Each row below holds a small network's activations on one input, seen along a few directions.
In each table, some parts of the input vary, and every possible input appears once, in random order.
Descriptions start from the smaller parts, as in this example, which fits no table here: one of 2 separate values, together with either a single point or one of 9 places along a line or (one of 5 places around a ring, together with one of 6 places along a line).
Shared parts are said once, and a part with two or three values counts as separate values.

Other details of the inputs vary at random and push rows far along two fixed directions, the same in every table; ignore that.

Rows:
r1: [-19  16   9   0 -11  -7   0   6   1   4 -13]
r2: [-4 19  7 -8 -9 10 14 -2  3 14 -2]
r3: [ -7  13   8  -2 -11  11  13   9  -3  14  11]
r4: [ -1   0   0 -22  17  14  14   0 -14 -51   1]
r5: [  1  14  16  -1 -11   9   3  14  -6  10  -1]
r6: [-15  11   8  -3 -13  -6  11  -4   8   9 -10]
r7: [ 28 -39 -27 -15  39  14 -14 -13   3 -30  13]
r8: [  6 -20 -15   0   7 -14 -37  -6   7  23   5]
r9: [ 18 -12 -17  -5  11   1 -34  -3   2  28  13]
r10: [ 26 -31 -47   5  31 -19  -7 -25 -15 -38   2]
r11: [  5   9  15  -4 -14  10  14   4   1  15   2]
r12: [ 12 -13 -40  21   7 -18 -19 -17 -13  26   0]
r13: [ 0 14 14  7 -8 18  0 16 -1  8 -5]
r14: [-13   8  11   2 -15  -7  11   2   9   8   1]
r15: [  6 -26 -17  -1   9 -14 -27  -4   8  29   6]
r16: [-13  15   8  -2 -12 -10  10   0  10   7 -12]
r17: [  6  -5  -8  12  10  -8  25 -16 -27 -56  -8]
r18: [-15  16  14   2  -6 -11   6  -1   4   6 -12]
r19: [ 11 -10  11  -7  19  20  17   1  -7 -51   1]
r20: [ 19  -5 -24  -5  17  -7 -23  -2  11  28  17]
r21: [-11  11  10   3 -14 -11  10   7  10   6  -1]
r22: [ -3 -16 -25  -5  14 -15 -27 -10   9  28   2]
r23: [-21  14   9  -1 -15  -3   0  -1   2   5  -9]
r24: [ -9  22   7  -6 -11  13   3   1  -4  10  -1]
r25: [ 11 -18 -10   3  16 -22 -31  -6  10  25   3]
r26: [  5  -3   8 -14  19   9  20  -1 -10 -51  13]
r27: [-19  11  12   5 -17  -4   0   6   3   4   2]
r28: [ -7 -11   9  -9  15  -6  17  -3  -4 -55   5]
r29: [ 24 -11 -20   2  17   4 -26   0  14  28   6]
r30: [  1  -4   3 -16  15  13  15   7 -13 -53  12]
r31: [ -5  18  -5  26 -18 -10   8   0 -21   3 -15]
r32: [-19   5  10   3 -15  -4  10   7   3   9   2]
r33: [  0 -12 -20   2  15 -20 -36   2   9  21   8]
r34: [-10   6  17   4 -15  -7   0  12   0   5  -9]
r35: [-13  -1  13  10 -15   7   7   8   6   9  -9]
r36: [-13   4  15  12 -17   7  -3   7   5   4 -10]
r37: [ 11  -6 -22  -4  14   0 -33  -3   4  26  20]
r38: [-9 17  5 -7 -9 13 13  3 -3 15  0]
r39: [ -6   1  16   1 -18  -5  11   1   7  10  -6]
r40: [ 14 -20 -17  -1  10 -21 -27  -4  15  25   2]
r41: [  3   0   5 -20  21  10  20  -7 -11 -50   2]
r42: [ -8   6  20  14  -8  -1   3   6   7   5 -12]
r43: [  1  -8 -13   9   1   0  19 -16 -29 -57  -6]
r44: [  7 -17   6 -19  10  19  23   0 -14 -45   9]
r45: [ -1  12  13   7 -13  23   0   9  -1   8  -1]
r46: [ -1   7  11   5 -11  23  10  10   0  14  -1]
r47: [ -8   1  14   9 -15   4   8   3  11   8 -11]
r48: [ -2  16   9  -3 -11   8  15   4   3  13   9]
r49: [ 23 -26 -34 -27  42   0 -12 -16   2 -32  12]
r50: [ 5 14 21  1 -7  5  8  7 -3 12  1]
r51: [  8  13  14  -3 -13   6  12   8   2  12   0]
r52: [ -5   5  13  10 -14   0   7   8  13   6 -13]
r53: [-12   6  15  12 -13   3  -3  14   4   3 -13]
r54: [ 17 -11 -38  20   7 -21 -17 -22  -7  25  -2]
Description of these inputs: one of 6 places around a ring, together with either a single point or (one of 2 separate values, together with one of 4 places along a line).
Changing only the place on the ring of 6 turns r48 into r20. The same change can be made to r47. Which row results?
> r52
Changing only the place on the ring of 6 turns r49 into r2. The same change can be made to r16. Which row results?
> r6
Change only the place on the line of 4 in r41. List by row number the other rows that result.
> r19, r26, r50
Change only the choice among 2 separate values in r1. List by row number the other rows that result.
> r4
Change only the choice among 2 separate values in r36. List by row number the other rows that result.
> r45
List by row number the other rows that have the place on the ring of 6 in common with r12.
> r3, r15, r22, r32, r35, r38, r44, r46
Start at r42 and move only the place on the line of 4, one step at a time. The first step leads to r25. Which rows follow, in order?
> r28, r18

Rows:
r55: [ -2  -5   5  -4  -1   9  10   6   2 -15   7]
r56: [-12  18  20   6 -22   7  -5  16   4  35   1]
r57: [  4   3   6 -10   2  -3  14  -2  -1 -15   1]
r58: [ -3  16  15  10 -26   1   6   9   3  37  -3]
r59: [  3   1  -1  10  -1   5   6   1 -12 -21  -8]
r60: [  0  -4   3   3  -2   3  13  -2  -9 -15   3]
r61: [  3  -6 -19  -6  11  -6 -40  -3  12  47   8]
r62: [-13  27   1  14 -25  -4   3   2  -5  33 -10]
r63: [ -5   0  -2  -3   0   3  15  -9  -7 -14  -1]
r64: [ -9  32   6  14 -21 -11   2   5  -4  31  -8]
r65: [ -2   0  -3   6  -5   1   8   0 -14 -19   0]
r66: [ -6   0   1 -10   1   9  12  -1   4 -14   2]
r67: [  0  -3  13  -4   4  14   0   8  -1 -18  -2]
r68: [  3  -4   8   0   3  13   8   6   4 -17  -2]
r69: [  1 -44 -27   1  25 -33 -34 -15  13 -12  -3]
r70: [ -1   6   3  -3   5  -4  14  -5  -6 -16   1]
r71: [  7  -1 -15  -6  16 -13 -41   0  13  45  10]
r72: [  5  -3   5   8   2   7  11  -2  -7 -17  -5]
r73: [  0  -2   2 -11  -2   4  15  -5  -2 -13  -2]
r74: [ 18 -24 -30 -15  37 -10 -26 -10  11  -5  16]
r75: [  9  -6   8   0  -1   8  10   2  -2 -16  -5]
Describe the family of inputs behind these rows.
> either a single point or (one of 4 places along a line, together with one of 5 places along a line)
Change only the place on the line of 4 in r65. List by row number the other rows that result.
> r59, r62, r64
Change only the place on the line of 5 in r74. List by row number the other rows that result.
> r57, r64, r70, r71

Rows:
r76: [-11  25  17   7 -24  -1  -2  11  13  50  -5]
r77: [ 12 -16 -21  -7  20 -11 -35  -5  12  25  10]
r78: [ 4 -2 -6  7  1 -2  1 -3 -5 -4 -1]
r79: [ -5  18  13  -2 -12   5   7   7   1  14   0]
r80: [ 3 -7  2  3  2  2 -4  3  3 -4  0]
r81: [ 15 -29 -35  -3  29 -21 -40 -13   8  13   8]
r82: [ -6  13  17  -7 -12  12  20   6  -1  -6   0]
r83: [  7  -5 -15   9   4  -6 -15  -5  -2  13   1]
r84: [  3 -12  -6 -15  13   3  16  -9  -8 -42   5]
r85: [ 25 -30 -33  -2  31  -6 -40  -9   4  12  12]
r86: [ 0  1 -2 -8  5  5 -2  1  0 -1  6]
r87: [  7 -17  -2  -8  14  12   9  -2 -10 -47   4]
r88: [ -3  18   7   2 -11   2  -3   6   7  32   2]
r89: [ 7 -7  0  2  1  7 -1  1 -1 -1  2]
r90: [  3 -20   0  -8  13   9   7  -2  -6 -48   1]
r91: [  2  -5   4  -1   2  11   9   3  -8 -24   0]
r92: [ 7 -1 -2 -3  5  7  1  1 -1  0  4]
r93: [ -4  -5   2   3  -1   0   9  -2  -6 -26  -5]
r94: [ -4  17  16  12 -19   8   8  10   0  17  -4]
r95: [  9  -8 -14   7   4  -6 -12  -6  -1  15   1]
r96: [ -7  -4  -1  -9   5  -3   9  -4  -5 -26   1]
r97: [ 2 -2 -7  6  1 -1 -1 -2 -7 -4 -2]
r98: [-10  10   8   0 -13  -5   8   0   3  12  -3]
r99: [ -3   7   1  15 -13  -7  -6   2   5  28  -9]
r100: [ -9  23  15   0 -17   7   8   9   2  18  -1]
r101: [ 4 -1 -3  7 -2 -2  3 -2 -5 -1 -2]
r102: [  8  -4 -13   9   2  -5 -11  -4   0  16  -1]
r103: [ -4  -8   2  -4   3  -4  10  -3  -2 -26  -3]
r104: [-10   8  13   3 -12   2   0   8   6   9  -4]
r105: [-3 -2 -3 -5  3 -8  1 -3  2 -2  1]
r106: [-3 -5 -3  0  1 -7 -1 -3  3 -4 -4]
r107: [-17  12  17   4 -17  -1  19   5  -4 -12  -9]
r108: [ -8  24   9  10 -19   2  11   3  -5  17  -5]
r109: [  2  -8  -4   0   5  -5 -15   2  10  17   2]
r110: [ 3 -2 -5  6  2 -1 -1 -4 -7 -3 -2]
r111: [ 0 -4  2 -8  5  0 -1  2  6 -1  4]
r112: [  4 -19   2  -7  14   9   7  -2  -6 -46   0]
r113: [ -7   7  14   2 -11   2   3   7   8  11  -5]
r114: [  1   1 -13   3   1 -15 -21  -4  11  39   1]
r115: [-13  19  13   4 -17  -5  12   4   2  12  -5]
r116: [ -5  16   4   1 -11  -1  10   0   0  12  -3]
r117: [  4  -2   1  -7   6  12   9   0  -6 -24   4]
r118: [ -3  -5   4   3   1   0  10  -2  -7 -25  -6]
r119: [-14  13  18   4 -17   3   6  11   4  12  -6]
r120: [-3 11 -8  2 -4 -7 -9 -1  1 29  1]
r121: [-5 -4 -3  1  1 -8 -3 -3  1 -6 -2]
r122: [-12  17  18  -1 -16   4   7   9   5  13  -3]
r123: [ -2 -19  -2 -10  11  -2  12  -7  -4 -45   0]
r124: [  4 -11  -9 -10  15   5  14  -8 -14 -46   4]
r125: [-12  14  15  -2 -13   3   5   9   4  13  -2]
r126: [ 16 -14 -24  -8  21  -5 -30  -6  10  26  11]
r127: [ 2  6  7  7 -9  8  3  6  1 11 -3]
r128: [ -9   8  17   3 -15   3   6   8   7  13  -4]
r129: [ 4  0 -1 -9  5  4  1  1  2  0  6]
r130: [ 13 -22 -16 -15  27   3   9 -13 -14 -58   7]
r131: [ -1   6  15   4 -10  11  16   7  -5 -10  -3]
r132: [  4  -4  -1   2   2   1  10  -3 -11 -26  -2]
r133: [  6  -2   3  -7   6  10   9   1  -7 -23   3]
r134: [ -3   6   2  -1  -1  -3 -14   3   9  29   2]
r135: [  5 -11 -12   7   3  -9 -14  -5   3  14  -1]
r136: [ 10  -3 -10   0  10   3 -15  -2   2  17   6]
r137: [-10  14  13  14 -20  -3  10   5  -1  10 -10]
r138: [ 5  1 -7  1  3  0  3 -5 -4 -2  0]
r139: [  2   0  -2  -3   6   4  12  -5 -10 -24   0]
r140: [-2 -6  4 -2  4  0 -5  2  5 -3  0]
r141: [-5  0 -4 -4  2 -7 -2 -4  1 -4  1]
r142: [ 7 -2 -1 -4  3  8  1 -1 -1  0  5]
r143: [-14  10  15   4 -14  -2  18   4  -1 -12  -7]
r144: [-16  16  18  -1 -14   0  21   3  -3  -9  -6]
r145: [-5 14  2  1 -8 -3  6  0 -1 11  0]
r146: [-1 -6  3 -2  3  0 -4  3  6 -4  1]
r147: [ 22 -26 -38  -4  30 -11 -31 -17   2  12  12]
r148: [ -4  -6  11  -8   2   5  11   3  -1 -32  -1]
r149: [ 4  0 -3 -3  4  8 -1  1 -3 -1  4]
r150: [-12  21  20  15 -27   4   2  14   4  32 -10]
r151: [-3 14 -3  4 -5 -7 -6 -1  2 29  0]
r152: [ 10 -14 -19  -5  18 -10 -32  -4  13  27  11]
r153: [ -7  15   9  -4  -9   1  18   1  -6 -10  -3]
r154: [-12  12  23  -6 -15   9  21   7   2  -7  -2]
r155: [ 3 -8  2  2  2  4 -3  2  4 -3 -3]
r156: [  8 -10  -6   4   6  -3 -19   1   5  14   0]
r157: [ -5   9  16   9 -15   4   6  10   3  12  -7]
r158: [ -8   3  13   5 -10   2  22   2  -7 -26  -9]
r159: [ 1 -5 -3  6  0 -6 -3 -2 -3 -5 -5]
r160: [  9  -2 -16   3   7  -6 -10  -6  -1  16   4]
r161: [-5 -4 -1  1  3 -8 -3 -3  1 -5 -3]
r162: [ 14 -12 -24  -7  22  -6 -33  -6   8  27  12]
r163: [-6 15  1  1 -9 -3  4  0 -2 10 -1]
r164: [  6  -3   2  -7   6  12  11   0  -4 -22   3]
r165: [ 10  -7  -9   5   8   2 -17   0   1  16   3]
r166: [  3   0  -3  -2   5   3  13  -5  -9 -24   2]
r167: [ 2 -7  5  3 -2  4 -1  2  3 -1 -1]
r168: [ 1  2 -6 -5  4 -4  3 -4 -2 -1  3]
r169: [-2 -5 -5  6  0 -5 -3 -2 -4 -5 -4]
r170: [ 11  -3 -11   0   9   2 -14  -1   3  17   7]
r171: [-3  0 -2 -5  3 -8 -1 -3  0 -3  0]
Changing only one part turns r164 into r117. The same change can be made to r116. Which row results?
> r163
Changing only one part turns r87 into r85. The same change can be made to r108. Which row results?
> r130
Changing only one part turns r101 into r95. The same change can be made to r157. Which row results?
> r167
Describe the family of inputs behind these rows.
> one of 2 separate values, together with one of 6 places around a ring, together with one of 8 places along a line
Change only the place on the ring of 6 in r127. List by row number the other rows that result.
> r76, r113, r126, r155, r164
Change only the choice among 2 separate values in r99. List by row number the other rows that result.
> r155
Change only the place on the ring of 6 in r134. List by row number the other rows that result.
> r112, r136, r140, r162, r165
